A small network was shown many inputs. Here are its activations along a few directions, one row for each input.
Each table varies a few parts of the input and shows all the possible inputs, shuffled.
A made-up example of a description, with smaller parts first: one of 3 separate values, together with either a single point or one of 9 places around a ring or (one of 4 places along a line, together with one of 5 places around a ring).
Shared parts are said once, and a part with two or three values counts as separate values.
(in the rows, 128 means zero)

Other details of the inputs shift rows strongly along three fixed directions, in all tables alike. That doesn't count.

Table:
x1: [181 141  76 125 134  93 155  88 142 135 121 127]
x2: [ 20 115  77 169 136 131 155  88 159 105 167 146]
x3: [241 181 150 114 125 113  71 219  92  85 177  59]
x4: [ 53  97 104 160 114 132 154  93 154  97 171 153]
x5: [147  94 196 159 121 164 211  66 102  83 136  80]
x6: [117 143  46  95 144  76  64 162 166 168 118 180]
x7: [184 139  79 147 119  69 155  29 103 139 122 100]
x8: [ 26 117 175 132 161 193 110 205 149 123 118 140]
x9: [181 156  22 175 142  38 123  88 136  57 221  43]
x10: [124  80  83 143 122  74 164  42 136 105 154 113]
x11: [158 138  98  86 103 120  71 172 159 172 109 142]
x12: [ 97 145 118 146 131 136 132 132 132 133 128 148]
x13: [167 187  81  89 122 111  69 177 146 181 105 182]
x14: [211 145  72 102 135  73 125 100 142 155 100 120]
x15: [104 127  74 123 101 122  86 169 181 155 136 172]
x16: [ 53 128 136 118 160 147  78 193 148 142 119 167]
x17: [167 140 145 106 111 133 135 142 114 131 124 151]
x18: [161 162 196  90 105 182 102 200  99 154 104 145]
x19: [ 96 113 127 128 117 127 114 123 126 123 143 152]
x20: [167 144 229 119 151 165 134 156  70 141  79  94]
x21: [129  98 198 152 116 153 193  55  69  91 138  76]
x22: [ 36  95  82 181 140 108 177  30 131  92 167 112]
x23: [ 29 112 122 159 147 167 149 135 159 108 146 136]
x24: [224 161 188 125 130 152 163 121  86 144  83  87]
x25: [  7  87 140 133 139 155  89 183 162 117 150 172]
x26: [101 127  66  93 107 102  50 170 168 172 131 168]
x27: [161 163 224 105 151 200 124 207 101 142  83 130]
x28: [126 135  56 117 137  92  93 129 177 155 118 148]
x29: [ 45  98 127 164 160 127 172  84 118  85 153 137]
x30: [231 174 135 102 129 111 149 111  91 147  97 125]
x31: [131 129 204 144 152 158 170  97  70 105 114 101]
x32: [220 137 158 135 132 116 171  72  96 136  88  64]
x33: [182 137 142 132  94 124 152  95 105 134 124 117]
x34: [125 123  70 122  98 117 115 121 169 145 143 142]
x35: [ 74  54 208 172 147 166 225  73 111  52 148  80]
x36: [116 109  81 126 108  90  95 117 151 149 134 141]
x37: [214 156 158 101 134 119 128 108  82 160  85  85]
x38: [131 127 150 105 115 148  81 201 147 156 104 145]
x39: [150 110  41 128 105  79 143  80 172 128 151 146]
x40: [171 125 112 101 111 113  99 141 151 151 113 133]
x41: [ 21 103 221 143 134 202 113 203 107 107 134 158]
x42: [ 96 120 212 108 137 178 115 197  94 116 120 160]
Description of these inputs: one of 2 separate values, together with either a single point or (one of 4 places along a line, together with one of 5 places around a ring).
Q: Changing only the choice among 2 separate values turns x27 into x5. The same change can be made to x6. Which row results?
A: x10
Q: Changing only the choice among 2 separate values turns x1 into x39. The same change can be made to x31. Which row results?
A: x19
Q: Change only the place on the line of 4 in x13. List by row number the other rows that result.
A: x2, x12, x30
Q: Change only the place on the ring of 5 in x37. List by row number the other rows that result.
A: x2, x8, x22, x23
Q: Change only the choice among 2 separate values in x20. List by row number the other rows that result.
A: x36

Table:
x43: [132 156 112 139 142 115 145  89 109 139 116 128]
x44: [138 117  73 147 116  96 143  80 159 116 148  97]
x45: [ 78 105  83 148 127 113 153  90 160 115 146 156]
x46: [225 136 170  88 128 123 139 108  82 151  81 104]
x47: [111  97 160 154 148 133 181 102 121  83 145  92]
x48: [108 121 141 129 127 132 148 120 117 123 131 149]
x49: [167 135  56 145 103  72 135  70 139 122 158 117]
x50: [139 157 199 111 125 183 112 196  97 125 126 119]
x51: [198 150 163 116 129 135 141 142 102 120 118 110]
x52: [141 118  48 137  94  74 134  42 145 145 140 121]
x53: [146 138 204 109 147 174 113 200 114 123 111 119]
x54: [113 101 141 165 136 131 172  93 134  89 146  90]
x55: [ 97 132 198 119 133 175 128 174 106 124 116 158]
x56: [100 111  66 144 122  87 114  95 150 114 169 131]
x57: [233 153 167 102 119 137 151 111  92 151  91 114]
x58: [175 108 132 150 120 110 181  41 104 102 142  48]
x59: [ 56  89 139 161 141 140 135 133 141  90 153 117]
x60: [ 66  81 167 160 137 152 167  97 123 100 129 116]
x61: [165 141 156 136 121 150 153 127 112 112 130  95]
x62: [161 127  53 113 121  64  98 118 152 144 138 131]
x63: [132 142  98 111 126 123  77 189 164 151 127 146]
x64: [ 74 141  86 125 155 117  88 151 152 161 109 159]
x65: [120 100 170 155 120 141 177  68  95 110 130  97]
x66: [155 122 116 137 128 111 138 113 138 116 131 106]
x67: [ 61 102 136 163 146 152 157 127 143  81 168 128]
x68: [ 48  85 144 150 148 145 167 115 147 103 136 139]
x69: [ 84 120 119 114 125 141  81 180 156 161 114 165]
x70: [ 91  91 191 151 146 160 189  96 118  95 121 110]
x71: [ 87 134 170 106 122 174  93 184 121 150 115 150]
x72: [164 139  75  97 109  79  95 117 133 168 116 158]
x73: [ 76 110 123 124 124 145 114 138 149 143 125 138]
x74: [ 89 161 104 126 154 121  72 180 131 141 131 147]
x75: [ 59  94  87 152 128 123 140 104 175 126 141 145]
x76: [129 144 114  92 132 119  67 190 128 139 132 157]
x77: [ 98  98  87 149 133 100 129  95 152 107 160 115]
x78: [237 162 161 111 118 131 134 142  94 134 104 102]
x79: [143 149  83 120 118 117  94 168 156 144 138 148]
x80: [113 129  79 117 133 102  90 161 172 133 139 152]
x81: [135 123  65 147 117  83 140  71 142 109 170 122]
x82: [103 108  83 148 123  87 131  85 139 103 166 122]
x83: [143 127  50 146 111  92 151  66 155 116 163 105]
x84: [122 159  85 114 152 111  97 145 153 169  97 153]
x85: [217 148 173  93 140 133 130 151  97 128 100  99]
x86: [185 136 181  95 127 138 118 147  99 155  84 124]
x87: [209 138  53 114  97  73 134  57 152 167 108 112]
x88: [219 159 177 116 115 134 133 138  81 126 114 101]
x89: [111 132 113 107 126 134  87 179 163 160 104 172]
x90: [ 98 107  98 145 129  96 134 102 131 103 163 123]
x91: [ 78 123 171 139 125 169 133 157 122 122 128 155]
x92: [188 154 178  99 119 148 124 145  93 151 101 138]
x93: [160 131 163 134 121 150 163 113 111 129 109 121]
x94: [ 83 133  81 118 133 114  91 166 152 118 160 170]
x95: [ 74 100 116 142 125 116 138  94 134 117 143 145]
x96: [109 139  78 132 122 119  97 167 167 131 147 158]
x97: [ 92 123 113 104 145 128  75 195 148 130 134 156]
x98: [ 62 134  90 120 113 140  94 157 162 148 142 176]
x99: [163 138 165 130 126 131 147 124  96 105 137 110]
x100: [206 137  59 118  91  61 122  54 128 164 118 124]
x101: [122 149 152 111 110 160 107 169 123 150 113 154]
x102: [199 127 132 123 113 118 174  54 116 141 105  81]
x103: [161 138 120 126 123 105 137 118 112 116 144 122]
x104: [189 185 160 118 156 144 124 164  93 138 100 108]
x105: [154 146 149 100 129 144 122 169 121 151 101 159]
x106: [113 142 112 116 118 124  66 191 142 143 137 154]
x107: [ 55 104 151 134 134 159 109 170 147 134 120 156]
x108: [ 97 122  74 104 124 100  90 132 148 148 132 175]
x109: [176 146  90 105 115  97  73 163 145 160 118 132]
x110: [158 129 123 133 116 107 121 114 113 120 137 110]
x111: [151 140 174 103 130 151 136 142  93 131 109 144]
x112: [107 131 113  90 140 134  88 182 158 155 106 178]
x113: [132 158 164 130 169 149 124 166 114 126 107 106]
x114: [ 79  85 146 150 138 139 159  87 130 110 135 119]
x115: [ 82  81 165 151 142 138 180  86 115 101 130 111]
x116: [ 86 127 178 115 127 167  94 192 118 141 110 164]
x117: [127 103 175 156 129 148 169  95 104  92 138  66]
x118: [220 151  79  92 114  70  82 132 133 162 113 123]
x119: [101 132  82 125 116 109  74 163 152 140 151 150]
x120: [ 67 104 169 155 132 181 182 107 125 100 138 117]
x121: [ 89 163 100 123 155 139 100 170 147 157 108 172]
x122: [108 118 167 122 129 150 123 136 111 132 122 140]
x123: [130 123 162 140 119 144 158 105 105 118 123 129]
x124: [130 114  63 148 113  94 157  61 154 127 137 139]
x125: [ 66 137 163 170 166 155 159 124 102  85 149 108]
x126: [172 146  92  99 113 108  92 149 157 176  96 155]
x127: [214 143 165 111 121 128 118 141  97 143 106  87]
x128: [120 126 161 154 119 150 161 110 106  93 152  95]
x129: [ 97 110  80 147 126 113 140  97 166 110 158 106]
x130: [130 159 196 121 170 165 104 196  92 132  98 106]
x131: [127 110 164 130 138 148 156 111 127 124 114 121]
x132: [ 55 124 139 146 131 158 110 181 141 107 161 150]
x133: [162 126  54 139 105  86 152  57 151 145 133 130]
x134: [119 168 107 107 144 119  76 163 124 173  99 160]
x135: [ 79 103 169 160 150 157 179 129 118  74 156 114]
x136: [137 136  82 126 104 105 119 106 141 152 132 152]
x137: [101 127 189 111 148 183 138 178 113 120 109 156]
x138: [ 62 104 130 149 152 148 154 135 139  78 163 135]
x139: [224 161 165  99 109 130 115 132  82 145 112  83]
x140: [205 126 150 122 108 120 158  69  98 146  96  80]
x141: [119 115 162 152 121 161 186  87 116 109 126 106]
x142: [116 115 164 152 121 144 151 107 103  97 147  86]
Q: Describe the family of inputs behind these rows.
A: one of 2 separate values, together with one of 5 places around a ring, together with either a single point or one of 9 places along a line
Q: Changing only the choice among 2 separate values turns x43 into x125. The same change can be made to x69. Which row results?
A: x127
Q: Changing only the choice among 2 separate values turns x58 into x73. The same change can be made to x54. Which row results?
A: x126
Q: Changing only the choice among 2 separate values turns x116 into x110. The same change can be made to x100. Which row results?
A: x106
Q: Change only the place on the ring of 5 in x123. List by row number the other rows that result.
A: x60, x89, x116, x124
Q: Start at x94 and move only the place on the line of 9, one step at a time. The first step leads to x103. Which rows follow, in order?
A: x99, x81, x88, x49, x132, x128, x50
Q: List by row number the other rows that have the choice among 2 separate values and the place on the ring of 5 in common with x85.
A: x44, x47, x53, x54, x63, x66, x80, x113, x129
Q: List by row number the other rows that have the choice among 2 separate values and the place on the ring of 5 in common with x124.
A: x45, x57, x93, x105, x120, x121, x133, x137, x141

Table:
x143: [ 67 102 103 146 129 121 128 122 147 103 161 141]
x144: [ 73 105 132 166 134 143 162 103 136  93 156 111]
x145: [154 142  10 121 116  49  97  90 161 151 145 147]
x146: [112 115 118 145 143 117 147 103 130 107 142 117]
x147: [160 145  89  95 117 102  78 167 149 155 125 154]
x148: [ 91 110 189 133 134 176 172 115 112 127 106 136]
x149: [210 146 121 126 122 100 145  81 102 137 114  83]
x150: [ 64 112  62 149 130 112 117 127 179 116 160 151]
x151: [201 146 129 129 122 101 150  77  95 130 120  86]
x152: [136 113 142 134 129 127 171  63 112 138 100 121]
x153: [106 128 136  97 117 146  90 175 145 175  93 184]
x154: [116 146 182 121 133 171 111 190 111 126 122 137]
x155: [218 143 182 106 121 139 136 135  91 134 101  90]
x156: [176 161 158  90 116 143  78 195 110 157 107 138]
x157: [ 91 105 181 159 153 158 174 112 110  87 136  93]
x158: [133 122  98 145 124 106 150  86 130 110 149 120]
x159: [109 134 117 114 122 135  82 180 148 143 132 148]
x160: [ 87 128 157 128 142 161 117 184 136 115 135 149]
Q: Describe the family of inputs behind these rows.
A: one of 3 separate values, together with either a single point or one of 5 places around a ring
Q: Changing only the choice among 3 separate values turns x149 into x159. The same change can be made to x152. Which row results?
A: x153
Q: Start at x149 and move only the place on the ring of 5, one step at a time. The first step leads to x157. Which rows follow, in order?
A: x146, x145, x151
Q: Change only the choice among 3 separate values in x155. List by row number the other rows that result.
A: x150, x157
